Each row below holds a small network's activations on one record, seen along a few directions.
After each row come some of the record's fields: DEG, NUBIM, GUK, DEVU, REG, NER.
A field that a record lacks is written none.
Other fields move the rows too, some of them a lot.
In the rows, 500 means zero.
Random noise pushes rows far along 13 fixed directions. That doesn't count. These rows show it; they differ only by the noise:
[522 426 534 585 495 750 495 573 455 669 520 611 369 307 601 395 351 487
 757 152 330 630 386 467 573 513 490 650 503 336 439]
[624 417 441 626 424 533 358 547 439 705 417 523 487 564 513 566 423 463
 596 286 291 686 495 481 632 478 426 676 498 338 529]
[472 390 520 450 402 398 428 583 509 370 549 479 573 491 443 690 498 434
 330 569 467 549 545 592 572 370 447 574 376 472 533]
[395 717 414 589 437 457 466 635 504 546 537 427 521 604 539 361 491 425
 412 574 361 465 465 409 218 514 521 390 647 415 497]
[677 497 306 577 286 306 452 506 518 530 205 600 570 288 578 390 546 369
 717 669 486 593 470 526 356 581 438 524 341 220 578]
[633 462 476 537 564 420 558 474 534 449 427 530 572 387 495 418 555 451
 532 551 566 577 499 490 316 513 574 394 449 488 474]
[578 353 459 618 528 467 550 553 598 438 410 563 546 287 666 517 654 373
 382 473 599 454 484 727 483 294 459 419 177 470 650]
[528 501 465 495 369 555 396 458 424 485 440 542 460 705 420 543 518 543
 497 510 514 395 516 506 735 434 506 627 534 492 516]
[655 336 479 448 288 445 540 533 461 430 478 672 561 268 406 520 426 417
 457 481 523 625 479 586 613 375 567 725 422 327 438]
[530 479 561 491 664 352 573 503 460 495 513 405 347 654 425 615 491 658
 493 601 608 466 638 464 694 598 396 393 399 641 475]
[592 576 511 532 628 509 609 450 367 495 526 354 290 754 356 522 543 636
 282 628 630 404 575 494 807 549 466 549 444 749 402]
[361 371 520 521 511 442 468 641 537 373 571 439 473 620 511 743 547 471
 225 470 511 393 525 662 704 293 380 463 286 577 686]
[633 544 424 447 390 471 521 471 428 449 394 394 442 457 364 480 444 474
 522 711 532 609 442 441 577 652 482 688 459 540 418]
[446 752 392 491 283 490 427 520 549 473 544 519 562 647 510 417 545 431
 168 704 520 378 485 575 508 375 514 576 626 582 566]
[665 559 487 552 329 406 516 595 636 685 448 378 583 479 579 536 505 445
 380 667 672 375 578 536 494 290 570 549 562 515 526]

[469 444 570 412 641 439 497 375 615 409 537 621 578 346 575 520 555 523
 581 519 559 586 544 552 427 573 450 384 434 593 541] -> DEG=romid NUBIM=nimem GUK=none DEVU=kavi REG=kesim NER=lita
[420 499 595 383 436 512 350 539 539 491 490 533 571 434 527 558 415 534
 783 499 466 550 566 434 410 545 462 444 502 373 426] -> DEG=romid NUBIM=vemu GUK=pani DEVU=fovud REG=volup NER=tosos
[497 452 396 536 468 276 412 513 468 444 374 555 639 496 495 536 607 419
 601 558 409 597 573 490 335 560 435 389 362 256 521] -> DEG=potar NUBIM=nimem GUK=none DEVU=kavi REG=volup NER=tosos
[226 374 570 311 448 417 494 541 458 132 672 649 531 590 315 606 436 539
 515 510 457 397 461 427 448 490 566 412 597 443 545] -> DEG=romid NUBIM=nimem GUK=none DEVU=kavi REG=padi NER=tosos
[659 481 532 508 424 459 435 379 482 445 474 723 642 499 510 451 679 501
 396 574 616 416 672 636 496 272 602 471 457 428 395] -> DEG=romid NUBIM=vemu GUK=dap DEVU=fovud REG=volup NER=tosos
[625 594 565 537 584 591 400 425 643 668 565 453 653 322 714 510 592 414
 308 502 490 695 592 674 432 376 430 574 415 670 451] -> DEG=potar NUBIM=vemu GUK=pani DEVU=fovud REG=volup NER=lita
[554 505 349 602 445 446 488 396 471 520 360 672 484 688 498 419 578 519
 446 439 493 409 457 556 606 480 514 465 550 482 703] -> DEG=potar NUBIM=vemu GUK=dap DEVU=kavi REG=volup NER=lita
[531 513 449 495 509 332 489 485 544 499 511 596 578 521 484 538 537 488
 380 537 517 606 584 543 546 508 433 468 437 495 549] -> DEG=potar NUBIM=nimem GUK=none DEVU=kavi REG=volup NER=tosos
[688 581 397 568 427 625 447 402 566 604 447 627 581 395 573 339 509 389
 435 443 469 659 397 553 468 466 538 666 566 550 550] -> DEG=romid NUBIM=nimem GUK=none DEVU=kavi REG=padi NER=tosos
[382 735 484 579 456 471 503 625 577 602 598 478 515 510 663 366 552 464
 419 610 504 320 557 484 301 411 498 370 581 438 486] -> DEG=potar NUBIM=vemu GUK=pani DEVU=kavi REG=padi NER=tosos
[745 493 500 497 643 441 615 362 577 592 340 504 511 636 412 443 510 635
 586 522 816 442 537 410 554 530 638 337 619 729 552] -> DEG=potar NUBIM=vemu GUK=pani DEVU=fovud REG=padi NER=tosos
[452 505 543 340 546 516 407 350 655 360 486 489 674 417 523 551 579 466
 623 635 593 568 491 481 375 596 507 460 499 655 532] -> DEG=romid NUBIM=nimem GUK=none DEVU=kavi REG=volup NER=tosos
[690 665 442 507 370 347 479 422 533 504 538 592 681 695 406 419 602 488
 145 723 642 429 646 531 431 301 663 490 702 577 439] -> DEG=romid NUBIM=nimem GUK=none DEVU=kavi REG=volup NER=tosos
[577 538 524 528 595 548 613 413 381 425 575 631 438 394 485 371 635 517
 316 536 574 497 589 630 605 468 507 538 315 507 292] -> DEG=potar NUBIM=nimem GUK=none DEVU=kavi REG=padi NER=tosos
[557 280 613 632 627 485 414 507 544 621 444 361 593 645 603 705 660 520
 638 370 548 313 654 500 461 288 564 341 455 435 538] -> DEG=romid NUBIM=nimem GUK=none DEVU=kavi REG=padi NER=tosos
[503 506 314 645 567 361 635 578 461 535 412 562 434 524 481 371 484 452
 455 391 410 580 388 457 403 618 463 377 467 388 632] -> DEG=romid NUBIM=nimem GUK=none DEVU=kavi REG=padi NER=tosos
[485 658 514 480 530 454 544 459 607 571 576 578 437 271 672 384 434 527
 477 608 448 612 519 567 402 640 369 464 496 575 508] -> DEG=potar NUBIM=vemu GUK=dap DEVU=kavi REG=padi NER=tosos
[724 407 498 549 501 418 370 333 505 520 420 422 701 689 399 593 601 471
 451 571 470 570 553 439 371 435 646 549 702 576 520] -> DEG=potar NUBIM=vemu GUK=dap DEVU=fovud REG=kesim NER=lita
[517 477 476 527 514 410 586 444 506 502 474 727 480 360 565 346 520 534
 679 461 526 472 517 488 427 571 528 402 502 350 513] -> DEG=potar NUBIM=nimem GUK=none DEVU=kavi REG=padi NER=tosos
[429 523 494 471 484 456 586 578 592 424 611 626 650 395 499 397 499 414
 381 440 541 505 464 485 260 394 643 372 602 439 498] -> DEG=romid NUBIM=nimem GUK=none DEVU=kavi REG=volup NER=tosos
[321 471 580 354 419 384 642 712 531 527 679 592 388 385 462 582 213 590
 499 397 510 514 509 486 647 498 441 493 573 414 527] -> DEG=romid NUBIM=vemu GUK=pani DEVU=fovud REG=volup NER=lita
[490 475 477 541 638 477 428 490 699 609 330 417 631 584 639 575 575 497
 584 393 635 471 518 539 435 467 471 236 431 605 715] -> DEG=romid NUBIM=vemu GUK=pani DEVU=fovud REG=volup NER=tosos
[612 435 548 512 385 548 395 434 376 392 447 387 631 641 381 556 686 447
 450 665 539 335 586 484 420 305 688 589 531 436 323] -> DEG=romid NUBIM=vemu GUK=dap DEVU=fovud REG=volup NER=lita
[393 690 440 514 435 503 483 512 279 414 577 478 355 619 411 420 491 521
 206 624 277 542 516 567 545 616 385 580 458 463 348] -> DEG=romid NUBIM=vemu GUK=dap DEVU=fovud REG=volup NER=tosos
[481 462 385 480 541 503 756 527 509 234 421 468 461 475 371 412 595 427
 290 604 788 307 322 557 525 446 626 401 361 652 610] -> DEG=romid NUBIM=nimem GUK=none DEVU=kavi REG=padi NER=lita
[503 576 537 535 524 672 420 424 439 549 439 484 295 488 617 447 517 590
 704 538 470 429 509 528 660 612 358 561 382 545 459] -> DEG=romid NUBIM=vemu GUK=dap DEVU=fovud REG=padi NER=tosos
[520 414 479 536 485 320 705 615 470 445 638 587 557 340 422 428 483 411
 344 478 484 555 482 464 332 440 627 507 554 338 435] -> DEG=potar NUBIM=nimem GUK=none DEVU=kavi REG=padi NER=tosos
[441 593 546 465 579 523 490 395 431 468 613 532 424 643 451 449 535 598
 519 552 478 461 554 415 561 620 493 524 618 591 411] -> DEG=romid NUBIM=nimem GUK=none DEVU=kavi REG=padi NER=tosos
[358 400 557 404 411 710 371 594 662 544 514 501 411 406 612 653 281 512
 778 290 466 540 333 488 744 505 370 655 504 577 741] -> DEG=potar NUBIM=vemu GUK=dap DEVU=fovud REG=volup NER=tosos
[446 659 475 573 633 538 601 511 420 613 517 413 397 595 507 359 543 551
 498 491 486 442 530 417 461 630 502 405 513 493 364] -> DEG=romid NUBIM=nimem GUK=none DEVU=kavi REG=volup NER=lita
[666 446 297 687 501 445 342 358 426 600 315 709 504 722 519 495 604 481
 453 313 324 658 485 596 705 505 368 586 434 444 724] -> DEG=potar NUBIM=vemu GUK=dap DEVU=kavi REG=padi NER=lita
[567 364 440 401 305 670 414 297 495 368 273 529 570 533 401 503 549 470
 780 535 614 353 327 445 589 521 666 682 604 509 588] -> DEG=romid NUBIM=nimem GUK=none DEVU=kavi REG=padi NER=lita

Which values does each new row have?
[565 658 486 545 536 354 560 484 629 578 484 507 606 469 647 372 650 491
 467 698 679 344 636 512 256 415 569 273 545 515 476] -> DEG=romid NUBIM=nimem GUK=none DEVU=kavi REG=volup NER=lita
[465 713 479 530 445 580 422 411 483 610 555 633 407 602 600 359 514 580
 409 513 438 455 552 569 642 540 418 564 587 547 490] -> DEG=romid NUBIM=vemu GUK=dap DEVU=fovud REG=volup NER=tosos
[458 507 441 520 551 564 551 515 600 468 582 581 545 327 579 445 494 381
 286 384 441 662 370 613 471 483 450 553 421 591 611] -> DEG=romid NUBIM=nimem GUK=none DEVU=kavi REG=padi NER=tosos
[392 543 432 530 666 440 514 428 397 314 604 666 528 593 423 393 601 478
 295 428 326 649 488 527 378 613 465 375 451 492 484] -> DEG=romid NUBIM=nimem GUK=none DEVU=kavi REG=volup NER=tosos
[516 456 535 538 530 710 364 467 410 408 490 429 553 393 521 504 564 397
 466 438 320 649 458 583 389 474 485 591 335 461 374] -> DEG=potar NUBIM=vemu GUK=pani DEVU=fovud REG=volup NER=tosos
[351 508 512 454 423 316 525 638 614 442 509 346 534 573 525 642 524 494
 463 712 633 251 553 474 432 422 486 340 492 506 625] -> DEG=potar NUBIM=nimem GUK=none DEVU=kavi REG=padi NER=tosos
[296 644 546 406 320 414 399 676 614 466 646 442 596 639 554 648 497 478
 224 667 582 288 613 597 533 244 450 452 545 537 581] -> DEG=romid NUBIM=vemu GUK=pani DEVU=fovud REG=volup NER=tosos
[314 476 473 465 532 446 504 442 459 374 596 707 435 649 486 555 545 584
 302 405 457 405 530 640 743 469 399 449 443 529 635] -> DEG=potar NUBIM=nimem GUK=none DEVU=kavi REG=padi NER=lita
[371 694 502 433 457 643 238 388 435 518 518 394 503 711 498 557 522 530
 504 584 320 566 524 480 600 631 357 654 560 600 448] -> DEG=potar NUBIM=vemu GUK=pani DEVU=fovud REG=padi NER=lita
[787 568 387 684 678 499 616 348 419 678 331 434 501 627 445 305 636 515
 402 451 568 589 506 454 463 596 616 457 538 594 424] -> DEG=potar NUBIM=vemu GUK=dap DEVU=fovud REG=volup NER=tosos
[515 488 445 647 627 526 588 579 442 585 476 426 406 529 524 479 561 474
 393 388 484 513 495 539 581 502 436 465 326 479 494] -> DEG=potar NUBIM=nimem GUK=none DEVU=kavi REG=volup NER=tosos
[689 479 412 683 609 348 395 400 392 577 367 539 624 512 565 465 728 422
 488 517 347 685 667 574 335 522 425 437 292 307 394] -> DEG=romid NUBIM=nimem GUK=none DEVU=kavi REG=volup NER=lita
[525 534 582 454 481 562 453 482 455 401 573 549 555 403 467 423 516 478
 576 570 470 540 534 445 323 479 591 513 557 442 316] -> DEG=potar NUBIM=vemu GUK=dap DEVU=fovud REG=padi NER=tosos
[357 660 627 387 710 461 556 402 554 402 703 465 430 570 520 497 555 644
 411 688 622 416 626 485 533 618 432 363 526 784 423] -> DEG=potar NUBIM=nimem GUK=none DEVU=kavi REG=padi NER=lita
[580 550 335 726 628 470 567 540 301 605 440 420 343 783 396 410 548 497
 400 389 332 567 452 394 541 622 457 506 509 453 502] -> DEG=romid NUBIM=nimem GUK=none DEVU=kavi REG=volup NER=tosos
[614 460 425 525 512 424 437 445 310 481 402 382 510 764 249 591 530 513
 474 544 417 623 546 379 598 618 505 609 502 456 383] -> DEG=romid NUBIM=nimem GUK=none DEVU=kavi REG=padi NER=tosos
